A small network was shown many inputs. Here are its activations along a few directions, one row for each input.
In each table, some parts of the input vary, and every possible input appears once, in random order.
Descriptions start from the smaller parts, as in this example, which fits no table here: one of 2 separate values, together with either a single point or one of 9 places around a ring or (one of 6 places along a line, together with one of 8 places around a ring).
Shared parts are said once, and a part with two or three values counts as separate values.
In the rows, zero is written as 128.

Other details of the inputs shift rows strongly along two fixed directions, in all tables alike. That doesn't count.

A family of inputs:
x1: [ 68  94 122 137 161 132 135 115 140 141 154  90 180 116]
x2: [ 83  86 148 129 173 132 144 120 122 161 157 115 153  77]
x3: [ 68 103 125 135 161 142 139 105 134 148 152  86 177 118]
x4: [ 78  83 138 126 174 128 133 118 133 165 152 115 140  72]
x5: [ 76  81 121 139 153 135 136 112 154 142 153  97 172 103]
x6: [142 166 162  41  95 148  89 144 144 112 174 105 140 148]
x7: [129 140 100 215 138 117 171 120  97 133  72 160 120 147]
x8: [153 141 161  46  95 137  93 141 153  90 175 103 141 142]
x9: [ 64 102 129 137 159 133 135 123 140 152 154 103 182 111]
x10: [134 130 109 214 136 116 175 114  97 128  70 155 117 149]
x11: [133 130  95 209 141 117 172 110  99 117  64 148 119 157]
x12: [209 187 112 125  68 119 111 149 121  95  90 171  72 174]
x13: [135 131 114 195 165 111 168 115  80 141  65 166  89 124]
x14: [ 77  81 134 144 147 133 138 117 151 151 157 105 169  96]
x15: [ 84  94 152 127 173 142 148 110 116 168 156 111 151  79]
x16: [122 132  79 213 140 108 152 133 113 132  65 159 119 152]
x17: [153 140 173  54  90 135  97 145 150 101 179 111 138 134]
x18: [150 147 143  43  92 137  75 148 161  98 173  98 132 146]
x19: [161 146 166  27 105 141  80 137 141 126 171 120  96 106]
x20: [ 72  97 136 142 153 133 142 121 140 151 161 110 179 100]
x21: [157 142 160  49  80 145  89 134 160 115 177 110 126 130]
x22: [135 122 110 197 164 100 164 125  85 134  66 170  91 122]
x23: [ 65 104 115 135 150 143 129 112 149 167 150 101 171 106]
x24: [127 131  70 208 137 114 152 113 113 130  63 144 112 156]
x25: [220 172 127 114  90 110 110 161 104  93  88 179  49 152]
x26: [214 178 107 120  71 119 111 139 124  79  81 159  71 184]
x27: [165 143 165  32 100 146  84 140 141 128 176 121 102 106]
x28: [208 181 114 130  73 111 110 161 122  85  91 173  76 175]
Each input here is: one of 4 places along a line, together with either one of 2 separate values or one of 5 places around a ring.
Q: Changing only the place on the line of 4 turns x9 into x23. The same change can be made to x1. Which row results?
A: x24
Q: Change only the choice among 2 separate values in x15. List by row number the other rows that result.
A: x13
Q: List by row number the other rows that have the place on the line of 4 in common with x5.
A: x4, x14, x16, x18, x25, x28
Q: Change only the choice among 2 separate values in x2. List by row number the other rows that result.
A: x22

A family of inputs:
x29: [137 186 158  80  84 149 119 122 141 119 138 119 138 169]
x30: [145 169 149  69 113 131  96 129 121  76 132 100 131 178]
x31: [ 61  98 158  86 209 124 115 137 108 183 164 117 133  58]
x32: [ 92  66 166 129 147 135 136 131 155 146 178 103 169  78]
x33: [154 133 119  73 112 126  85 143 148  99 138 106 116 159]
x34: [106 105 134 236 160  94 203 107  84 126  90 144 149 132]
x35: [ 60  69  98 102 157 129 109 115 177 150 158  85 159  86]
x36: [ 99 108  56 232 131 118 151 106 139 173  72 161 124 115]
x37: [ 86  80 170 115 151 141 154 129 133 132 178 116 192  86]
x38: [114 120  65 246 129 126 162 113 110 161  62 162 114 153]
x39: [205 206  90 179  77 123 143 150  95 103  58 174  90 192]
x40: [201 137 140 115  81 106  99 156 150  86 135 170  77 127]
x41: [178 158 164  55 123 160 117 104 103 153 143 132  67 101]
x42: [153 157 124  75 119 130 103 149 127  86 148 101 134 160]
Q: What do these inputs look like to the network?
A: either one of 2 separate values or (one of 3 separate values, together with one of 4 places along a line)
Q: List by row number the other inputs of the same sort as x37.
A: x29, x30, x32, x33, x34, x35, x36, x38, x39, x40, x42

A family of inputs:
x43: [132 156 131   8 139 148  56 131 138 155 156 102  84 106]
x44: [102 139 154  75  84 143  98 143 182 106 197  88 192 152]
x45: [146  97  63 178 123 100 121 135 147  99  87 135 107 141]
x46: [ 50  33 162 154 226 114 171 102 110 160 157 100 165  45]
x47: [128 168 175  20 166 143 100 124  90 141 159 105 105 115]
x48: [163 145  62 194  85 134 142 109 140 138  73 161  95 151]
x49: [122  73 154  40 139 128  77 137 169 132 190  97 112  64]
x50: [145 123  83 202 116  93 148 129 130  66  66 133 132 195]
x51: [ 55 120  96  48 157 160  71 110 168 168 183  54 169 109]
x52: [172 151 144 182 132 125 182 104  67 141  71 183  73 121]
x53: [162 131 101 171 113 133 143 106 120 165  76 175  62 103]
x54: [ 84  92 170 155 176 136 171 103  98 184 148 131 146  66]
x55: [ 46  40 116 158 195 120 136 121 151 190 150 125 152  40]
x56: [135 131 190  56 120 131 114 160 133  89 187 105 170 135]
x57: [212 183 211  13  82 126  86 172 115  90 176 156  79 125]
x58: [149 135  59 209 104 109 132 143 140 125  78 170 105 147]
x59: [180 142  99 178 104 116 133 133 111 152  66 188  48 119]
x60: [ 38  49 119 167 185 132 142 114 153 208 158 122 154  32]
x61: [152 195 107 158 157 123 153 125  53 103  55 139 102 197]
x62: [172 150  65 194  80 120 128 133 135 129  72 166  90 160]
x63: [119 142  97 207  98 126 157 115 133 122  90 133 154 182]
x64: [163 163 133 195 114 138 188 109  80 117  76 159 118 167]
x65: [  8  55 109 189 175 123 158 111 168 147 155  81 240 114]
x66: [223 170 191  22  78 120  90 169 124  29 163 114 107 179]
x67: [144 161  91 210  86 133 167  99 127 114  68 147 135 193]
x68: [204 192 197  41  58 148 105 156 119  82 171 123 121 173]
x69: [ 26  40  82 176 176 125 134 119 178 172 159  96 201  73]
x70: [159 126 144 171 160  91 160 146  74 113  80 186  89 119]
x71: [110 132 201  55 119 150 117 148 141 114 217  92 187 117]
x72: [137 204 132  15  91 151  62 132 147  90 156  74 146 203]
Q: What do these inputs look like to the network?
A: one of 5 places around a ring, together with either a single point or one of 5 places along a line
Q: Changing only the place on the ring of 5 turns x44 into x58. The same change can be made to x72. Which row results?
A: x51
Q: Change only the place on the line of 5 in x70. List by row number the other rows that result.
A: x46, x52, x54, x57
Q: List by row number the other rows that have the place on the ring of 5 in common with x68.
A: x56, x61, x64, x66, x71

A family of inputs:
x73: [ 95 129  85 192 115 140 141 119 146 163 111 129 148 139]
x74: [101 104  96 180 161 120 154 111 107 148 106 117 128 116]
x75: [ 95 125  93 183 120 100 133 121 155 115 110 131 150 155]
x76: [108 132 147  79 150 146 122 121 137 135 169 103 151 102]
x77: [ 70  83 157 102 146 141 106 134 166 164 188  94 158  78]
x78: [ 59  74 139 107 159 140 116 129 165 174 202  99 184  69]
x79: [ 75 103 178  89 160 148 135 124 131 145 192 103 187  75]
x80: [156 149 185  61 104 128 110 154 114 106 172 115 130 132]
x81: [144 111 129 153 128 121 141 117 122 130 102 147 111 121]
x82: [ 95 123 120 171 173 125 159 115  89 147 117 132 150 126]
x83: [112  92 109 181 155 124 157 118 116 141 124 138 140 106]
x84: [ 96  97 175 105 150 144 132 124 140 143 178  94 154  96]
x85: [224 202 152  12  50 124  47 164 150  90 130 147  59 171]
x86: [104 120  92 156 151 121 126 130 130 154 121 135 129 120]
x87: [167 156 108 182 136 109 156 117  93 124  50 165  83 162]
x88: [144 147 140  78  81 123  97 126 164  75 167 104 146 162]
x89: [ 74 113 103 209 147 148 178  95 128 168 119 109 178 129]
x90: [ 90 103 170 104 156 139 137 128 120 144 187 109 178  97]
x91: [152 145 147  62  99 133  86 159 159 116 165 138 119 109]
x92: [161 147 149  61  85 129  92 153 157 118 149 148  96 124]
x93: [ 93 116 134  98 139 138  96 132 152 153 159 101 130 109]
x94: [171 147 159  59  83 125  80 153 157 120 147 141 100 129]
x95: [ 77 100 129  78 126 152  97 147 184 132 176  81 193 130]
x96: [ 49 103 126 195 163 111 170  97 125 128 130 106 200 139]
x97: [148 162 113 176 139 112 164 119  76 120  56 174  89 159]
x98: [ 91  91 134 176 167 120 171 120 113 153 132 114 153 101]
x99: [ 48  91 135  79 156 147 110 113 169 179 184  94 162  76]
x100: [110 121 128  88 142 146 114 117 140 132 161 107 142  98]
x101: [158 160 131  61  95 123  79 158 142 120 149 118  99 140]
x102: [ 74  86  96 175 181 134 154 100 118 162 133 113 158  98]
x103: [133 147 105 208 155 103 171 126  65 128  59 152 107 155]
x104: [ 93  96  93 191 164 124 141 109 120 157  97 122 120 112]
x105: [105 122 160  87 148 146 117 121 135 139 168  89 139 116]
x106: [204 193 134  65  37 154  87 142 147  89 149 123 105 179]
x107: [200 166  75 164 105 106 121 141 100 102  64 176  66 169]
x108: [ 74 112 145 121 136 125 136 105 161 116 176  83 194 134]
x109: [171 164 143  70 114 134 107 141 122 107 153 124 113 149]
x110: [182 153  92 181 120 108 141 117  96 113  42 172  67 164]
x111: [ 98  97 157 106 155 140 139 125 137 146 187 105 170  94]
x112: [195 159 152  57  84 135  95 151 138  85 152 143  99 128]
x113: [ 54  77 147 100 170 155 117 102 149 164 188  68 168  79]
x114: [239 182 174  30  49 133  68 167 135  63 148 140  60 164]
x115: [163 153  83 184  88  93 129 126 135  78  76 154 108 186]
x116: [111 131 138 153 158 124 149 108  96 145  97 137 132 133]
x117: [100  84 162  70 128 142 100 117 168 156 186  97 157  78]
x118: [180 142 151  76  90 125 103 150 129  98 154 124 103 133]
x119: [127 122 176  60 122 143 125 128 147 130 178 116 137 104]
x120: [195 189  84 148 100 107 112 153 112 101  60 186  60 164]
x121: [208 167 148  39  67 132  74 161 149  83 154 146  90 130]
x122: [147 123 122 204 145 108 174 117  99 133  63 166 103 137]
x123: [174 139 153  46  80 134  89 143 155 109 158 137  98 120]
x124: [127 120  92 160 137 114 130 125 116 139 102 126 111 126]
x125: [127 100 102 169 140 119 140 128 125 141 122 144 131 109]
x126: [111 122 179  82 131 139 135 127 123 132 164 126 145 107]
x127: [131 106 147  77 111 130 100 141 149 132 178 102 136 100]
x128: [132 125  74 192 140 112 153 110 110 140  57 164  88 131]
x129: [158 126 100 195 127 111 167 120 103 119  61 179  84 135]
x130: [ 91 129 119 174 176 127 163 112  92 143 102 138 146 114]
x131: [100  98 100 167 155 123 136 100 128 161  97 128 127 109]
x132: [ 51  68 126 112 158 159 132 116 167 140 175  65 217 112]
x133: [ 63 107 175  88 167 151 121 114 125 154 184  78 171  98]
x134: [ 94 104 101 190 160 133 171 124 126 124  93 115 175 156]
x135: [126 121 123 176 155 122 167 124 110 129 105 151 129 112]
x136: [107 123 102 188 165 120 177 102 101 147  77 148 114 128]
x137: [168 160  68 209  83 127 144 123 119 123  62 159 100 175]
x138: [110 127 107 195 150 125 169 133 101 110  72 133 164 176]
x139: [176 157  85 177 119 112 150 119  96 109  45 179  61 160]
x140: [203 178 199  33  75 129  91 154 119  87 148 143  98 155]
x141: [164 124  95 214 123 105 147 134 105 119  56 170  75 142]
x142: [163 149 139 192 130 109 159 140  77 107  69 169  90 157]
x143: [199 166 126  48  57 139  72 169 160  64 130 120 117 189]
x144: [128 160  98 229 119 130 177 113  88 134  65 154 135 174]
x145: [216 191 128  36  68 131  65 156 139  81 134 144  74 150]
x146: [104 101 105 185 145 108 145 138 125 154 110 138 126 108]
x147: [ 53  86 151 100 177 144 137 109 138 169 191  65 184  83]
Q: What do these inputs look like to the network?
A: one of 5 places along a line, together with either one of 3 separate values or (one of 2 separate values, together with one of 6 places around a ring)
Q: Changing only the place on the line of 5 turns x114 into x84. The same change can be made to x106. Which row results?
A: x89
Q: Changing only the place on the line of 5 turns x80 into x118. The same change can be made to x140. Which row results?
A: x81
Q: Change only the place on the ring of 6 in x103. List by row number the other rows that result.
A: x82, x97, x116, x130, x133
Q: Change only the choice among 2 separate values in x91. List by row number the other rows that result.
A: x120
Q: Change only the choice among 3 separate values in x108. List by row number the other rows that result.
A: x89, x134
Q: Change only the place on the line of 5 in x110. List by row number the other rows that result.
A: x85, x87, x116, x131
